A small network was shown many inputs. Here are its activations along a few directions, one row for each input.
Each table varies a few parts of the input and shows all the possible inputs, shuffled.
Descriptions start from the smaller parts, as in this example, which fits no table here: one of 5 places around a ring, together with either a single point or one of 11 places around a ring or (one of 3 separate values, together with one of 6 places along a line).
Shared parts are said once, and a part with two or three values counts as separate values.
(in the rows, 128 means zero)

Rows:
r1: [165 104 106  35 128 179 110 144 169 137 175]
r2: [121 130 115 170  97 144 121 158 140  86  83]
r3: [106 187 102 120 108 122 133 113  87 117  96]
r4: [116 143 120 114 119  63 110 103  81 126 118]
r5: [134 160 183 165 113 161 124 142 162  76  95]
r6: [124  89 134 162 109  79  98 147 145  99 103]
r7: [108 219 169 118 129 136 128 102 114 113 107]
r8: [127 139 150 147 136 106 130  74  96 203 136]
r9: [150  88 154 203 135 130 110 122 138 169 132]
r10: [135 118 124  56 140 153 184 201 155 134 201]
r11: [109 128  94 139 127 108 146  63  90 142 138]
r12: [156  87 109  42 199 152 146 181 149 147 152]
r13: [113  72 104 192 123 132 125 114 137 116 128]
Describe the family of inputs behind these rows.
Answer: either one of 3 separate values or (one of 2 separate values, together with one of 5 places along a line)

Rows:
r14: [146 103  83  54 161 113 154 134 130 137 132]
r15: [122  93 108  86 148 124 150 137 126 169 197]
r16: [167  55 137 158 137 179 115 196 202  92 127]
r17: [118 137  94  52 112 144 136 162 132 117 169]
r18: [146 137  93  44 148 143 142 157 131 119 125]
r19: [138  41 143 150  91 152 142 190 218 105 112]
r20: [132 144 154  75 134 173 135 150 147 150 183]
r21: [154 156 125  45 149 161 142 155 139 116 123]
r22: [156 112 141  83 183 148 143 135 140 177 152]
r23: [ 69 142 110 230 106 146 111  89  80 136  62]
r24: [ 72 173 133 219 126 119 141  49 120  80  89]
r25: [123 172 159 216  93  94 173  68  70  88  97]
r26: [128 113 143  92 149 149 138 140 140 175 195]
r27: [134 164 100 222  79 121  81  53 113 152  81]
r28: [160 144 153  66 169 171 142 146 146 151 138]
r29: [ 84 189 157 210 119  43  88 107 110 128  71]
r30: [150  92 104  78 180 122 154 133 126 169 154]
r31: [123 176 150 217  76  67 137 124  59 143  80]
r32: [126 158 127  53 117 163 138 159 140 115 166]
r33: [156  75 119 160 150 139 104 207 175  76 152]
r34: [118 103  85  62 126 113 148 137 132 136 174]
r35: [ 85 130 173 186 116  76  65  75  73  94  71]
r36: [139 135 153 185  76  86  66  39  96 119  97]
Describe the family of inputs behind these rows.
Answer: either one of 3 separate values or one of 8 places around a ring or (one of 2 separate values, together with one of 6 places around a ring)
Start at r24 and move only the place on the ring of 8, one step at a time. The first step leads to r23. Which rows follow, in order?
Answer: r27, r36, r35, r29, r31, r25

Rows:
r37: [147 119 124  66 131 160 130 189 149 105 152]
r38: [147 116 113  75 142 171 145 175 155  97 137]
r39: [119 175 113  64 145 122 154 104  93 161 153]
r40: [149  70 103  73 146 131 135 173 148 146 181]
r41: [155 102 138 101 163 167 138 147 169 141 156]
r42: [128 123 121  70 133 138 140 192 169 112 155]
r43: [149  67  92  82 157 141 150 158 152 138 167]
r44: [ 96 154 128 217 112  91  73  71  96 113  64]
r45: [ 84 147 141 215  89 104  90  58  99  98  84]
r46: [146  68 107  91 156 146 149 152 163 150 157]
r47: [145  72 119  82 145 136 134 166 158 158 171]
r48: [101 151 140 223  65 111 118  63  96 110  90]
r49: [ 94 156 154 245 103  98 120  95  84 129  71]
r50: [127 157 155 219  96  68 104  79  95  97  73]
r51: [100 148 168 230 113  82 121  88  87 101  84]
r52: [148 116 131  83 149 180 142 164 167 125 140]
r53: [155 105 148  92 151 157 122 162 165 149 169]
r54: [150 118 141  74 136 171 125 178 163 133 153]
r55: [124 164 115  55 146 117 146  95  86 167 158]
r56: [125 175 116  52 148 121 146 104  89 158 152]
r57: [121 151 137 210  85  80  94  75  89 125  51]
r58: [129 120 111  79 144 148 156 178 174 103 140]
r59: [106 170 129 245  87 104 114  77  97 128  86]
Describe the family of inputs behind these rows.
Answer: either one of 3 separate values or one of 8 places around a ring or (one of 2 separate values, together with one of 6 places along a line)

Rows:
r60: [112 147 117 143 103 131 139 139 132  77 103]
r61: [119 163 154 154 118 161 141 133 141 106 116]
r62: [130 159 132  99 140 142 140  96 107 160 138]
r63: [167  65 108  27 164 179 157 211 191 138 190]
r64: [116 144  93  89 127 113 135 107  99 133 126]
r65: [125  87 113 167 129  95 112 123 121 121 118]
r66: [142 124 157 174 120 147 108 123 151 122 112]
r67: [134 100 158 176 136 123 119 110 130 152 130]
r68: [131 174 166 102 133 132 124 133 115 134 129]
r69: [121 161 122  90 127 103 124 139 115 106 115]
r70: [118 110  90 135 126  95 130 110 105 146 138]
r71: [122 105 126 164 101 119  99 141 140  95 100]
r72: [129 125 130 145 141 125 137  99 118 174 149]
Describe the family of inputs behind these rows.
Answer: either a single point or (one of 2 separate values, together with one of 6 places around a ring)
Which other rows does r66 become when the place on the ring of 6 takes its other values? List them by row number.
Answer: r61, r62, r67, r68, r72
Which other rows does r70 become when the choice among 2 separate values takes its other values? List them by row number.
Answer: r72

Rows:
r73: [135  92  88  46 168 135 146 127 126 184 192]
r74: [124 156 140 195 112  83  83  72  78 165  93]
r75: [ 98 162 141 182 105  60 113  78  71 105  93]
r76: [111 118  65  30 158 109 143 142 116 146 169]
r77: [164  91 156  63 176 167 143 197 178 147 171]
r78: [118 100 124 218  89 106 126 113 133  72  76]
r79: [164 109 127  39 146 153 150 189 169 103 154]
r80: [144  91 142 169 119 176 100 186 190 125 123]
r81: [113 213 147 115 139 136 137  81  77 183 129]
r82: [131  85 135 232 112 129 110 102 145 115  89]
r83: [132  99 133 150 100 163 121 172 182  63 122]
r84: [103 220 139  97 112 118 165  77  70 128 125]
The inputs of r77 and r80 match in every part but one. If r79 is changed in the same way as r77 into r80, which row does it become?
Answer: r83
Describe the family of inputs behind these rows.
Answer: one of 2 separate values, together with one of 6 places around a ring
